Look-ups in named tables: a row name and a column name give one cell, copied from the table.

bukiba.csv
,betug,pela,pif
nilasu,46.038,47.659,55.941
solu,50.102,65.760,63.932
noreri,49.000,56.441,64.013
vemusi,51.416,61.000,59.206
golip,46.788,43.634,51.069
leredav,41.028,37.683,45.140
sel,56.050,71.174,65.102
tif,48.464,46.398,55.151
gime,74.972,88.680,3.430
mazubap,43.273,56.175,77.901

pela of mazubap: 56.175
betug of noreri: 49.000
pif of leredav: 45.140
betug of vemusi: 51.416
pela of noreri: 56.441
pela of leredav: 37.683
pif of tif: 55.151
pif of mazubap: 77.901
pela of golip: 43.634
pif of sel: 65.102
betug of leredav: 41.028
pela of solu: 65.760
pif of nilasu: 55.941
pela of tif: 46.398
pif of gime: 3.430
Row with the largest betug: gime

nes =
,lomubeb,tokud,sonupe,kifilo,siti,forusev,mev
der,50,54,102,230,165,139,72
nuzol,126,132,113,67,85,144,150
nuvek,61,65,103,209,157,126,76

nuzol, kifilo: 67
der, tokud: 54
nuzol, sonupe: 113
der, siti: 165
nuvek, lomubeb: 61
nuzol, siti: 85
nuvek, forusev: 126
nuzol, forusev: 144
der, forusev: 139
nuvek, tokud: 65
der, kifilo: 230
nuvek, mev: 76
nuvek, kifilo: 209
der, mev: 72
nuvek, sonupe: 103
der, sonupe: 102
nuzol, lomubeb: 126
nuzol, tokud: 132

nor
columns: futisi, bip, rin, bir, did, nenizam, lepan, fisob
gidamo: [10, 38, -9, 27, 10, 0, 19, -1]
goz: [10, 42, 10, 35, 10, 0, 19, 28]
kasam: [10, 64, 15, 45, 10, -3, 22, 83]
buk: [10, 38, 33, 27, 10, 0, 19, 63]
let: [10, -34, 24, -58, 26, 17, 1, -1]
pazur: [10, -36, 10, -38, 14, 19, 1, -23]
galopop: [10, 69, -35, 81, 2, 0, 19, -1]
ruli: [10, -4, -12, -11, 13, 13, 4, -51]

What is the futisi of kasam in nor?
10
What is the rin of pazur in nor?
10
What is the bip of goz in nor?
42
What is the bir of pazur in nor?
-38
What is the futisi of ruli in nor?
10
What is the did of gidamo in nor?
10
What is the fisob of kasam in nor?
83
What is the bip of galopop in nor?
69
What is the nenizam of galopop in nor?
0
What is the futisi of galopop in nor?
10
What is the lepan of pazur in nor?
1
What is the bip of kasam in nor?
64
What is the futisi of buk in nor?
10
What is the rin of buk in nor?
33
What is the lepan of ruli in nor?
4
What is the futisi of goz in nor?
10

div
          pap  kegebu  vovafu  turubo  balek
gonek    6.12    3.00    5.20    3.27   5.12
bugi     6.43    3.04    5.63    5.32   6.20
tofum    5.25    5.39    7.32    2.49   8.74
gegi     5.30    5.19    5.30    4.72   4.94
torimad  5.28    5.48    7.30    2.27   8.54

kegebu of tofum is 5.39
balek of torimad is 8.54
kegebu of bugi is 3.04
balek of bugi is 6.20
kegebu of gonek is 3.00
vovafu of bugi is 5.63
Which row has the largest vovafu? tofum

kuvis:
,fik,rubus,pimeke,bikuze,fezun
nemumal,178,170,134,137,133
zevopev,105,126,192,123,116
vem,155,187,136,143,176
poroz,186,178,170,144,157
nem,214,168,145,142,183
nafa,176,137,143,123,190
boditek,235,119,156,157,182
leve,159,182,130,116,145
voval,72,98,107,190,187
los,162,154,98,193,175
val,105,188,24,145,175
kiv,187,225,90,201,84
takapo,87,137,161,242,206

kiv, fezun -> 84
poroz, fezun -> 157
val, rubus -> 188
nem, pimeke -> 145
voval, bikuze -> 190
leve, bikuze -> 116
leve, rubus -> 182
kiv, bikuze -> 201
Row with the largest bikuze: takapo

tosup =
,gevivot,zedar,dafav,nup,potegef,vumepo,zapuni,remilu,peb,gukat
talo,29012,64382,65608,55309,30883,43470,49932,54868,40136,42266
lofe,32940,65517,67766,56129,32645,42266,46666,57778,39810,62862
siteb,46236,66975,56244,42383,29419,37463,35839,85442,46548,45467
kivumog,51072,60552,72113,24373,31138,42266,16470,68489,38558,28933
peba,16454,42266,57270,26824,40856,40492,3464,46168,69035,56312
pufis,27660,42266,42266,56362,28117,43572,44113,42266,47221,51724
fik,19219,58471,62017,38558,42266,36655,12878,31212,63007,59275
rok,19518,56406,58926,34288,34111,35666,15873,42266,61057,42266
zomog,54054,62354,82715,29921,31087,30241,9444,62637,41927,30428
ner,28467,65388,70616,56613,31818,42912,43606,66845,48097,53511
vokevo,42266,61193,55796,44584,39948,38668,25746,77069,39980,47392

What is the zapuni of pufis in tosup?
44113
What is the remilu of lofe in tosup?
57778
What is the gevivot of rok in tosup?
19518
What is the nup of siteb in tosup?
42383
What is the zapuni of fik in tosup?
12878
What is the zedar of vokevo in tosup?
61193
What is the zedar of zomog in tosup?
62354
What is the nup of pufis in tosup?
56362
What is the gevivot of vokevo in tosup?
42266
What is the potegef of talo in tosup?
30883
What is the zapuni of vokevo in tosup?
25746
Which row has the largest peb? peba

